Each row below is a small network's average activation on inputs in which a field has the value named, seen along a few directions.
Related values have similar rows: they may be neighbours, one step apart, or belong to one group.
In the rows, 500 means zero.
Random noise pushes rows far along 12 fixed directions. That doesn't count. These rows show it; they differ only by the noise:
[369 438 507 498 383 343 510 517 425 472 558 573 559 467 446 353 547 571
 502 797 560 383 518 500 525]
[395 540 289 427 448 180 256 273 267 288 673 567 494 578 677 463 501 617
 539 367 608 605 540 687 383]
[565 475 508 562 512 609 641 422 574 229 509 435 626 385 262 352 563 490
 487 597 347 613 490 496 597]
[535 463 505 351 536 338 401 459 634 461 397 370 651 368 404 450 299 759
 641 682 600 313 295 528 537]
[480 384 624 263 673 540 489 648 645 644 565 581 506 655 922 598 399 624
 867 280 142 779 486 575 397]
[661 583 548 646 669 651 561 331 646 462 317 180 480 380 289 442 380 247
 325 170 496 536 191 477 328]
[729 461 454 590 450 619 613 609 767 620 388 589 924 518 456 505 340 561
 700 468 521 401 446 574 564]
[517 580 362 444 478 519 679 500 712 411 624 623 683 631 717 692 644 411
 402 445 270 735 568 628 322]
[669 298 406 612 394 634 598 500 394 655 542 477 820 459 500 418 486 287
 562 379 554 403 382 646 415]
[431 558 307 206 625 571 522 496 531 586 717 357 305 562 556 697 493 432
 225 500 571 354 379 512 328]
[700 599 379 179 635 356 438 476 581 673 598 414 406 524 742 887 535 602
 617 413 531 743 502 435 472]
[423 493 607 524 453 676 439 437 496 360 514 428 295 550 423 471 451 461
 336 357 322 286 485 534 462]
[448 487 411 344 413 368 628 487 482 437 694 547 539 480 640 654 760 462
 396 765 358 675 590 520 416]
[608 339 833 621 310 692 579 535 554 490 385 546 505 536 523 471 619 438
 624 420 118 461 605 492 608]


Values of Luduf:
p5: [214 396 454 493 599 349 492 566 333 425 653 509 487 469 601 332 435 450
 495 635 460 601 416 589 280]
p2: [524 501 624 438 472 576 643 553 602 409 416 368 449 304 393 637 728 485
 355 819 339 571 551 355 585]
p7: [459 509 362 421 379 566 499 511 474 457 563 519 522 490 551 702 621 490
 284 607 517 368 560 545 512]
p3: [373 506 414 502 629 807 488 767 481 442 644 537 381 327 386 615 284 621
 485 676 380 457 657 417 546]
p9: [521 449 578 502 374 630 525 501 574 521 419 555 617 603 629 616 460 468
 490 370 287 380 490 645 450]
p10: [276 396 649 143 670 566 685 460 528 277 667 297 203 496 449 396 764 475
 304 748 233 569 448 465 441]
p6: [322 570 499 414 714 599 547 732 644 496 584 600 380 552 488 496 278 667
 553 665 366 538 535 389 550]
p4: [598 434 340 400 587 565 403 538 262 637 590 387 470 394 480 610 357 520
 612 479 680 471 423 489 622]
p14: [575 363 560 316 450 590 593 570 620 576 499 443 534 525 636 652 645 512
 488 548 381 409 481 542 459]
p11: [520 497 573 409 587 653 449 474 437 411 474 401 337 377 380 513 519 568
 553 509 387 593 566 402 716]
p16: [505 623 426 537 487 410 457 495 639 487 381 471 573 436 494 585 473 545
 384 531 656 469 459 510 412]
p13: [520 508 542 322 651 695 608 618 655 824 443 460 425 683 624 566 511 404
 509 332 539 439 402 453 532]
p1: [374 359 596 366 391 439 538 420 454 404 534 534 424 667 575 353 732 477
 383 540 479 273 526 634 455]
p8: [601 428 505 533 475 564 476 454 484 540 389 457 542 494 585 631 550 399
 472 339 558 488 479 534 507]
p12: [616 479 432 631 409 516 611 408 415 397 551 554 693 410 491 576 656 335
 440 531 379 708 534 550 494]
p15: [544 464 503 571 534 438 413 551 194 721 589 422 383 283 488 551 427 439
 592 572 575 633 489 360 461]
Luduf is arranged as a ring.
Question: Name the neighbours of p3, in listed order.
Answer: p14, p16
Question: Name the neighbours of p11, in listed order.
Answer: p7, p13
Question: Name the neighbours of p10, in listed order.
Answer: p5, p1
Question: Name the neighbours of p9, in listed order.
Answer: p4, p12
